Each row below holds a small network's activations on one input, seen along a few directions.
Each table varies a few parts of the input and shows all the possible inputs, shuffled.
A made-up example of a description, with smaller parts first: values(2) and (point or ring(11) or (ring(5) and line(6))).
Shared parts are said once, and a part with two or three values counts as separate values.

Other details of the inputs shift rows strongly along two fixed directions, in all tables alike. That doesn't count.

A family of inputs:
x1: [ -3 -12 -12   0  14  10 -29  -2  -6  -9  -5]
x2: [  3  10   5  -6  -4  -3   5   2  -1   1 -23]
x3: [-10 -15 -10  -1   9  12 -27  -5  -6 -12  -4]
x4: [ 6 -1  2  8  7 -5  5  6  3  3 21]
x5: [ -3   1   1  -2  -6  -1   2 -11   7  -5 -14]
x6: [  3  10   1  -3  -1 -14  17   9   5  10  13]
x7: [ -2   7  -7  -8   7   4  -7 -11   7 -12 -43]
x8: [ -6 -11  -7  -6   5  13 -24 -11  -8 -15 -22]
x9: [ 3  3  6  4  1 -6 12  3  6  5 12]
x10: [ 5  3  7  5 -4 -8  9 -1  6  5 14]
x11: [ -3   4   1  -1  -2   0   8  -6   7  -6 -18]
x12: [  1  12  -1  -4   2  -1   6   4   3  -3 -23]
x13: [ 8  6  3  6  6 -8  8  5  5  8 12]
x14: [ -2  10   1  -4  -2  -2   4   5   2  -1 -22]
x15: [ 2  1  5  1 -2  0 10 -1  5  7 12]
x16: [  8   3   0  -1   3   1  -6   2  -5   1 -10]
x17: [  2  13   6  -5  -8  -5  15  -7  10  -1 -21]
x18: [ 1  2 -2  0  1 -9  7 13 -3  8 22]
x19: [-16 -31 -14   3  17  17 -44 -11  -9 -16  14]
x20: [  8 -10   0   7   6   1 -11   8 -10   3  24]
x21: [-11   2  -8  -8  -1   8  -9  -7  -1 -14 -42]
x22: [ -4   5   0  -1  -2  -2   7  -6   8  -5 -18]
x23: [ 1  1  4  4 -4 -3 11  1  4  6 12]
x24: [-13  -4  -9  -8   0  11 -15 -12  -1 -12 -30]
x25: [  1   9   0  -3  -2 -13  13  14   0  11  12]
x26: [ 6  3  8  4 -5 -5 12 -2  6  4 13]
x27: [  4  11   6  -5 -11  -1  15   0  -2   1 -22]
x28: [-1 -3  3  6 -3 -2  6  4 -2  4 20]
x29: [ 0  5  5  4  1 -8  8  9  2  8 12]
x30: [ 3 -3  5  7  3 -4  7  2  4  3 20]
x31: [  0 -10   0   9   6   0  -9   9  -6   3  28]
x32: [ 0  2  4  4 -6 -2 10  8 -2  6 10]
x33: [  9  16   5  -6  -5  -4  12   7  -1   2 -27]
x34: [ 4 -1  6  1 -6  1  7 -5  4  6 15]
x35: [ -9 -19  -8   1   8   8 -30 -16   1 -13   4]
x36: [ 1  2  3  1 -2  2  7  6 -3  8 13]
x37: [ -4   2  -7  -8   2   6 -12 -14   6 -14 -34]
x38: [ -2   3  -1  -5  -2   7   2  -1  -2  -1 -11]
x39: [ 4  4  5  5 -1 -3 10 10 -2  5 10]
x40: [ 2 -4  4  2 -4  1  2 -6  4  6 19]
x41: [  3   6   3  -3  -6   0   6  -1  -3  -2 -20]
x42: [  2  13  -2  -4   4  -3   3   2   3   1 -24]
x43: [-1 -3  3  2  0  2  2  2 -2  8 20]
x44: [ -2   8   2  -3   1  -2   7  -4   8  -4 -21]
x45: [-15 -34 -13   4  13  17 -40 -17  -4 -17  17]
x46: [  1   4   3  -7  -4   5   3  -3  -4   2 -13]
x47: [ 2  1 -2  0  0 -8  5 16 -5  9 21]
x48: [  4 -11   3   6   3   1  -9   4  -9   4  25]
x49: [ -3  14   3  -3  -7  -5  16   2   5   1 -23]
x50: [-1 -5  1  6 -2  0  3  4 -3  5 20]
x51: [  2  10  -1  -4   3  -2   6  -1   8  -4 -22]
x52: [  4 -11   3   7   4   0 -10   5  -9   4  25]
x53: [ 2  4  5  5  0 -4 10  7  1  5 12]
x54: [ -3   4  -2  -2  -5   5   3   0  -3  -2 -15]
x55: [  8  12   2  -5  -1  -3   3   3  -1   3 -24]
x56: [ -7 -12  -4   2   3   7 -10 -10   2  -9   1]
x57: [ -3 -19  -3  13   6   4 -13   6  -9   1  38]
x58: [  3   4   0  -2  -4 -12   9   2   3   8  20]
x59: [-3 -2 -1  0 -2  4  3 -6  4 -3 -6]
x60: [-10  -7 -13  -7  11  11 -26  -8  -2 -16 -28]
x61: [  4   9   0  -2  -4 -10  14  17  -2   9  10]
x62: [-1  3  5  4 -5 -4 11  5  0  6 11]
x63: [ -9 -23  -8   2   3  13 -27 -19  -1 -14   8]
x64: [ -7 -10 -13 -14   5   9 -26  -7  -9 -14 -27]
x65: [  5   9   2  -2  -6 -13  16   3   5   8  15]
x66: [ -5 -14 -12   0  12  12 -28   0  -8 -12  -3]
x67: [ 5  2  7  2 -7 -3  9  4 -5  7  8]
x68: [  2 -17   1   5   4   8 -14   0 -12   4  33]
x69: [ -9 -30 -12   3  11  15 -41 -11 -14 -14  12]
x70: [ -3  -2   0  -2  -7   2   0 -12   6  -5  -8]
x71: [ -1  17   5  -5  -4  -6  15   4   6   1 -26]
x72: [ 9  4  5  5 -1 -6  9  2  5  4 14]
x73: [ 7 -8  0  9  6 -3 -8 -2  1  4 28]
x74: [ -5 -12  -3   3  -1   5 -12 -13   3 -10   1]
x75: [  1   4   1  -4  -7   3   3  -2  -5   1 -16]
x76: [ 0  2  4  7 -2 -5 10  7  0  5 14]
x77: [ 2  5  7  5  1 -9 11  5  7  6 12]
x78: [ 3  1  5  2 -2  1 11 -1  4  6 13]
x79: [  2  12  -2  -4   0  -1   4   8   1  -2 -23]
x80: [ 4  3 -2  0  3 -2 -4 -7  5 -1 -7]
x81: [ 3  0  5  3 -9 -3  9 -4  5  6 13]
x82: [ -1  -1   0  -2  -7   4   2 -11   5  -4 -10]
x83: [  4  12   0 -13  -7  -5   9   5  -3   0 -27]
x84: [ 6  1  5  2 -7  0  8  4 -7  7  8]
x85: [  4  10   1  -2  -1 -13  18   9   5   8  13]
x86: [  5  19   1  -4   1  -6  13   5   5   3 -26]
x87: [ 1  2  4  1 -2  1  8  3 -1  7 13]
x88: [ -7 -10  -5   1   1   9 -11  -2  -6  -7   1]
x89: [ -3 -10  -2   7   0   4  -6   5  -7   4  24]
x90: [  6  18   1  -4   0  -5  10   8   3   5 -26]
Description of these inputs: values(2) and line(5) and (point or line(8)).
- The inputs of x32 and x88 match in every part but the values(2) part. If x89 is changed in the same way as x32 into x88, which row does it become? => x54
- The inputs of x47 and x61 match in every part but the values(2) part. If x70 is changed in the same way as x47 into x61, which row does it become? => x63
- The inputs of x52 and x2 match in every part but the values(2) part. If x10 is changed in the same way as x52 into x2, which row does it become? => x35
- Change only the line(8) part in x77. List by row number the other rows that result. => x9, x13, x15, x22, x23, x45, x51
- Change only the values(2) part in x87. List by row number the other rows that result. => x43
- List by row number the other rows that have the values(2) part and the line(5) part in common with x60. => x19, x24, x25, x29, x42, x43, x49, x62
- List by row number the other rows that have the values(2) part and the line(5) part in common with x75. => x2, x33, x46, x48, x55, x64, x67, x69
- Change only the values(2) part in x1. List by row number the other rows that result. => x90

A family of inputs:
x91: [ 5 15  4 -2 -4 -9 20 17 -1  7 -6]
x92: [ -9 -20  -3   7   4   8 -14 -13   2  -4  31]
x93: [ -2  -5  -3  -7  -2  12 -14 -19   2 -11 -25]
x94: [13 13  4 -1 -3 -7 13 15 -6  9 -6]
x95: [-11 -24 -15   2  16  12 -35   1 -12  -7  21]
x96: [ 9  9 14  7 -8 -6 22  1  7 10 10]
x97: [ -3   8 -15 -10  21  -2 -20   1   9 -12 -37]
x98: [ -6  -3   0  -2  -4   5   0 -14   6  -8  -5]
x99: [ -7  -4 -10  -6   7   8 -21  -1  -9  -9 -21]
x100: [-13  -6  -8  -6  -2  10  -8 -22   9 -15 -25]
x101: [ -3   8  -4  -6   0   0  -4   5  -5  -4 -27]
x102: [  4  16   5  -5  -6 -10  20  16  -3  10  -8]
x103: [ -4 -17  -6   7  11   3 -24   8 -13  -1  26]
x104: [  8  10   2  -4  -1  -3   5  10  -8   2 -17]
x105: [ 5 18  4 -7 -6 -9 20 15 -3 12 -8]
x106: [ -7   1   1  -8  -8   3   4 -15   8  -6 -20]
x107: [ 6 17  3 -3 -4 -8 19 16 -1  9 -5]
x108: [ -7   2   1  -5  -7   3   6 -14   9 -10 -20]
x109: [  4  10  12   0 -13  -8  27  -1   9  12  12]
x110: [-10 -29  -8   7   6  11 -31 -17  -2 -11  24]
x111: [14 19 10  2 -2 -9 21 19 -5 16  1]
x112: [  9  -4   4  13   2 -11   9  25  -7  17  55]
x113: [  2   1  -2  -2   6   4  -8   6  -8  -3 -16]
x114: [  9  11   1  -5   0  -2   4   9  -8   4 -17]
x115: [ -5 -12  -4   0   3  12 -18 -18   2 -13 -14]
x116: [  6  11   1  -2   1  -1   5  11  -5   3 -18]
x117: [ -6   1   2  -3  -7   3   1 -13   7  -7 -19]
x118: [-12 -38 -21  11  32   8 -55 -22   7 -22  33]
x119: [  3 -17   4  12   4   5 -10  -5  -1   3  37]
x120: [ 12 -11  11  16  -3  -5   6   4  -2  13  54]
x121: [-2  1  3 -2 -9 -1 10 -9  7  1  1]
x122: [  2  -1   0  -3  -5   5  -3 -13   3  -6 -19]
x123: [ 1  6 -2 -5 -2 -4  4 11 -5  5 -5]
x124: [-11   1 -10 -10   5   8 -12  -2  -3 -12 -35]
x125: [  4 -12   9  16  -2  -5   4   3   1  13  58]
x126: [ -5   9  -6  -8   1   1   1   5   0  -4 -28]
x127: [  5   6  10   7 -11 -10  26   1   9   9  24]
x128: [  2  11  12   5 -11 -10  31   0  12  10  14]
- What do these inputs look like to the network? => values(2) and (point or (values(3) and line(6)))
- The inputs of x126 and x100 match in every part but the values(2) part. If x116 is changed in the same way as x126 into x100, which row does it become? => x115
- Change only the values(2) part in x114. List by row number the other rows that result. => x93
